A small network was shown many inputs. Here are its activations along a few directions, one row for each input.
Each table varies a few parts of the input and shows all the possible inputs, shuffled.
A made-up example of a description, with smaller parts first: one of 3 separate values, together with either a single point or one of 11 places around a ring or (one of 5 places around a ring, together with one of 6 places along a line).
Shared parts are said once, and a part with two or three values counts as separate values.
In the rows, 128 means zero.

Other details of the inputs shift rows strongly along two fixed directions, in all tables alike. That doesn't count.

A family of inputs:
r1: [136 171 132  68  70 108 123  70  74 203 185]
r2: [148 146 149 175 142 141  80 125 146 120 100]
r3: [152 186 128  64  78 115 111  63  80 205 196]
r4: [ 48  22 127 120 190 131 203 208 182  30 114]
r5: [145 122 138 186 151 145  90 115 133 131  98]
r6: [155 137 149 178 156 154  89 130 155 128 104]
r7: [158 197 134  60  71 103 137  70 110 208 187]
r8: [147 185 138  67  64  99 143  74 102 206 175]
r9: [ 65  83  71   8  91  73 229 189  85  99 176]
r10: [174 144  93 171 142 158 113 157 121 119  91]
r11: [145 147 144 172 143 148  90 119 153 112  91]
r12: [ 39  71 113   7 100  73 212 148  96 100 205]
r13: [148 136 134 181 150 140  76 111 136 114  99]
r14: [143 130 152 181 145 147  94 130 144 133  97]
r15: [143 132 148 178 147 154 104 123 151 125  88]
r16: [ 43  30 125 123 171 109 211 205 180  16 116]
r17: [159 137  97 181 131 154 114 152 114 130  80]
r18: [155 128 134 183 162 151  84 115 144 125 105]
Description of these inputs: one of 3 separate values, together with either a single point or one of 5 places along a line.
Changing only the choice among 3 separate values turns r14 into r2. The same change can be made to r17. Which row results?
Answer: r9
Which other rows does r7 become when the choice among 3 separate values takes its other values? List them by row number.
Answer: r8, r16
List by row number the other rows that have the choice among 3 separate values in common with r6.
Answer: r3, r4, r7, r10, r18

A family of inputs:
r19: [130 154 156 123 107 114 100  85 121 157 145]
r20: [ 72  38 118 137 177 134 188 208 151  53 110]
r21: [160 170 119 118 109 126 116 114 121 166 129]
r22: [155 167 114 116 108 120 103 108 107 153 130]
r23: [145 123 120 198 158 156  99 149 150  76  85]
r24: [141 160 149 115 120 126  92  79 128 157 155]
r25: [130 156 154 123 107 116 101  82 124 159 142]
r26: [150 127 122 199 160 165 115 153 167  91  80]
r27: [ 66  86 137  49 127  92 173 133 127 108 189]
r28: [146 157 155 114 119 127 103  85 135 159 152]
r29: [156 150 122 126 110 130 115 103 105 169 138]
r30: [ 92 103 107  52 112  90 198 163 118 121 158]
r31: [ 74  84 110  54 116  97 180 157  95 114 174]
r32: [137 116 158 194 178 163  96 129 183  99  97]
r33: [ 76  52 116 138 165 128 188 208 157  54  99]
r34: [ 64  84 147  57 111  86 191 135 131 120 170]
r35: [ 59  86 144  57 113  87 188 130 127 118 167]
r36: [ 79  97 110  54 108  98 199 165 119 125 158]
r37: [161 164 118 115 105 121 115 114 113 157 128]
r38: [153 158 126 122 112 138 115 112 111 172 138]
r39: [141 105 128 204 170 169  98 150 141  92  76]
r40: [157 172 117 118 100 130 118 104 111 151 131]
r41: [ 71  41 114 138 165 127 187 210 155  44  98]
r42: [137 162 160 125 108 123 112  87 137 172 138]
r43: [139 103 122 204 169 156  94 142 139  94  90]
r44: [ 81  82 113  55 115 102 193 161 104 119 168]
r45: [ 64  89 148  57 115  85 196 139 135 123 169]
r46: [165 177 119 120 101 129 125 112 120 158 134]
r47: [139 116 124 201 159 154  93 154 144  86  76]
r48: [148 163 156 116 122 127 106  88 139 165 151]
r49: [155 173 114 119 101 127 110 104 110 147 137]
r50: [138 115 122 202 160 157  95 154 146  86  72]
r51: [158 167 117 116 107 123 110 107 108 157 124]
r52: [143 160 152 114 119 129  99  78 129 160 150]
r53: [147 106 126 205 171 161 112 150 151 104  82]
r54: [147 156 121 121 110 132 101 105  96 160 140]
r55: [151 151 119 125 111 131 112  97  99 168 135]
r56: [151 118 123 200 158 162 114 155 160  79  77]
r57: [146 118 120 198 165 150  91 153 148  81  77]
r58: [150 164 121 119 100 127 112 109 104 161 123]
r59: [150 154 116 126 112 128 103  96  98 166 141]
r60: [153 153 121 127 115 134 119 105 114 176 139]
What is each input in this table made of?
Answer: one of 6 places along a line, together with either one of 2 separate values or one of 5 places along a line
Changing only the place on the line of 6 turns r60 into r53. The same change can be made to r36. Which row results?
Answer: r33
Which other rows does r28 become when the place on the line of 6 takes its other values? List them by row number.
Answer: r24, r27, r32, r48, r52
Which other rows does r57 become when the place on the line of 5 takes its other values? List them by row number.
Answer: r23, r31, r43, r47
Which other rows does r45 become when the choice among 2 separate values takes its other values? List them by row number.
Answer: r48
